Each row below holds a small network's activations on one input, seen along a few directions.
Each table varies a few parts of the input and shows all the possible inputs, shuffled.
A made-up example of a description, with smaller parts first: ring(5) and (point or (values(2) and line(4)) or ring(9)).
Shared parts are said once, and a part with two or three values counts as separate values.
(in the rows, 128 means zero)

Other details of the inputs shift rows strongly along two fixed directions, in all tables alike. That doesn't count.
To show where, the next rows are all for the same input, with only those details redrawn:
[126 132  73 150 125 169 134 131 120 100 114 148]
[128 137  39 116  96 130 175 104 127  70  96 146]
[156 114 194  87 126  91 143 119  98 157 123 135]
[160 115 196  77 119  76 151 113  97 155 120 134]
[127 125 123 183 159 206  89 161 110 140 135 150]
[160 115 194  73 117  71 154 110  98 152 118 133]
[126 125 125 186 162 210  85 164 109 143 136 150]
[133 139  23  84  72  93 208  81 131  51  83 143]

Table:
r1: [158 114 190  80 120  81 150 113  99 153 120 134]
r2: [130 108 186 122 153 100 113 125 124 161 150 123]
r3: [ 89 151  88 160 122 159 116 137 167 100 130 110]
r4: [115 127 170 144 128 141 118 118 118 155 120 128]
r5: [108 128 124 186 175 186  63 171 154 138 156 118]
r6: [123 128 183 111 129  92 118 130 150 147 140 102]
r7: [109 162  35 117  90 116 169 122 164  56 118  99]
r8: [136 114 147 126 161 111  90 148 147 138 150 114]
r9: [ 93 150  34  99  67  79 205  68 159  51  99 122]
r10: [117 147  70 155 138 160 113 159 151  95 144 105]
r11: [118 118 119 186 164 191  84 144 122 144 131 142]
r12: [142 101 169 162 179 158  72 147 108 172 140 141]
r13: [101 168  44 117  81 117 173 120 163  58 116  95]
r14: [109 152  52 124  77 141 182 100 130  72  91 140]
r15: [120 121 181 119 132  95 129 114 129 151 142 120]
r16: [109 145  99 173 113 195  75 157 167 200 164 146]
r17: [161 121 175  74 138  56 129 140 128 139 150  94]
r18: [117 111 111 187 184 178  72 156 132 137 159 139]
r19: [137 115 113 179 169 201  83 165 107 138 137 154]
r20: [155 117 229  68 109  66 160 108  96 169 118 127]
r21: [148 112 225  67 109  45 158  87 108 170 112 118]
What do these inputs look like to the network?
> point or (line(4) and line(5))
Which other rows does r17 become when the line(5) part takes its other values? List them by row number.
> r8, r12, r18, r19
Which other rows does r3 become when the line(4) part takes its other values? List them by row number.
> r5, r6, r8

Table:
r22: [149 113 165 130 152 142 106 145 104 156 136 142]
r23: [168 115 168  38  95  28 194  88 103 119 103 125]
r24: [ 68 168  45 202  98 222 116 138 168 113 130 134]
r25: [118 136  51 162 132 178 137 131 120  76 110 142]
r26: [145 117 189  94 135  76 115 131 133 167 149 110]
r27: [124 127 184 153 165 147  85 162 126 155 155 106]
r28: [162 105 163  54 107  37 172  82 112 143 112 138]
r29: [109 143  69 112 103  98 167 103 153  62 110 108]
r30: [121 136  34 100  88  99 201  81 128  38  80 137]
r31: [138 118 234 152 180 148  62 179 119 192 170 108]
r32: [155 101 215 137 169 140  80 153  95 196 150 142]
r33: [101 146  24 183 138 196 103 156 163  84 137 127]
r34: [126 139 143  86  64  94 187  80 117 142  92 143]
r35: [109 125 108 190 168 188  67 162 151 148 158 130]
What do these inputs look like to the network?
> values(2) and (point or line(6))
Changing only the values(2) part turns r24 into r34. The same change can be made to r26. Which row results?
> r32
Start at r28 and move only the line(6) part, one step at a time. The first step leads to r32. Which rows follow, in order?
> r22, r23, r25, r30

Table:
r36: [141 122 225  90 136  71 116 134 131 174 150  98]
r37: [114 135 102 164 148 166  99 155 145 118 146 120]
r38: [137 113 139 166 171 176  90 153 105 141 136 145]
r39: [133 132 124  93 105  86 157 110 135 113 117 118]
r40: [132 129  96 116 118 119 149 118 127 102 117 133]
r41: [118 134 145 144 136 141 105 145 140 147 146 116]
r42: [143 123 147  94 113  94 153 110 115 129 114 131]
r43: [144 118 167  96 114  96 147 108 110 152 117 139]
r44: [129 136  72  94  98  88 172 103 142  80 111 122]
r45: [124 123 120 162 163 160  89 156 135 128 147 123]
r46: [119 127 119 163 164 155  85 160 146 127 154 113]
r47: [152 109 220  88 150  64 113 134 122 167 151 104]
r48: [120 128 172 148 143 146 102 143 125 157 142 123]
r49: [126 134  98 118 112 119 147 118 134 105 116 127]
r50: [109 135 139 172 152 170  80 159 150 154 157 117]
r51: [152 114 119  92 121  90 162 103 106 108 106 141]
r52: [128 127 121 142 141 146 116 141 126 125 134 130]
r53: [134 124 125 144 135 159 124 132 108 131 117 147]
r54: [142 117 208  98 124  93 137 116 104 166 126 129]
r55: [123 126 105 166 136 184 114 135 116 134 121 155]
r56: [135 132  76  96  92 101 181  95 124  86  94 139]
r57: [122 126 133 168 143 185 110 139 108 141 123 150]
r58: [128 128 127 124 115 129 147 112 115 124 111 140]
r59: [109 145  85 138 115 134 130 131 158 108 135 112]
r60: [112 137 104 166 142 171 100 151 142 122 138 123]
r61: [109 143  69 133 107 129 140 119 159 100 126 121]
r62: [124 125 161 168 168 171  75 168 128 156 157 123]
r63: [152 114 224  94 130  91 127 123 100 183 133 129]
r64: [133 129  98 120 106 131 157 109 114 114 106 147]
r65: [122 136 120 120 114 116 136 124 140 125 130 119]
r66: [134 128 121 121 114 129 145 116 115 128 114 142]
r67: [121 128 144 144 136 145 106 139 134 150 140 129]
r68: [124 135 118 117 127 107 130 132 149 114 139 108]
r69: [149 116 203  93 129  87 132 123 109 163 129 123]
r70: [138 115 140 141 157 142 106 142 116 134 135 133]
r71: [104 139 109 170 137 173 104 145 143 124 138 124]
r72: [136 131  73  94  98  96 178  98 127  82 102 136]
r73: [109 138 128 148 130 143 114 137 145 129 139 116]
r74: [113 133 172 148 144 139  96 148 142 156 152 108]
r75: [123 136  97 119 107 121 149 115 134 111 118 129]
r76: [119 134 123 145 129 148 116 138 134 134 135 126]
r77: [151 113 141  92 128  85 149 111 112 121 118 131]
r78: [110 136  80 165 129 174 115 136 140 117 128 139]
r79: [120 133 126 123 115 122 141 117 130 122 121 127]
r80: [142 118 223  93 130  77 119 126 125 184 146 114]
r81: [107 142  80 165 135 169 108 147 152 107 136 119]
r82: [126 134  82 101  92 101 170  96 136 101 106 135]
r83: [125 134  97 119 106 124 151 114 129 112 115 134]
r84: [138 127  80 113 110 122 165 107 115  92 102 146]
r85: [130 117 136 167 171 170  83 159 121 140 146 132]
r86: [125 130  64 130 127 126 139 123 141  84 121 126]
r87: [135 126 122  95 100  94 162  99 124 123 110 137]
r88: [140 119 208  97 124  89 135 117 109 166 129 124]
r89: [131 128  85 136 126 148 140 124 118 102 114 145]
Changing only one part turns r83 into r66. The same change can be made to r69. Which row results?
> r56
Changing only one part turns r68 into r37. The same change can be made to r50. Which row results?
> r61
What do these inputs look like to the network?
> line(6) and line(9)
Start at r74 and move only the line(9) part, one step at a time. The first step leads to r73. Which rows follow, in order?
> r71, r48, r79, r88, r54, r58, r57
Start at r46 and move only the line(9) part, one step at a time. The first step leads to r47. Which rows follow, in order?
> r45, r86, r85, r70, r77, r38, r51
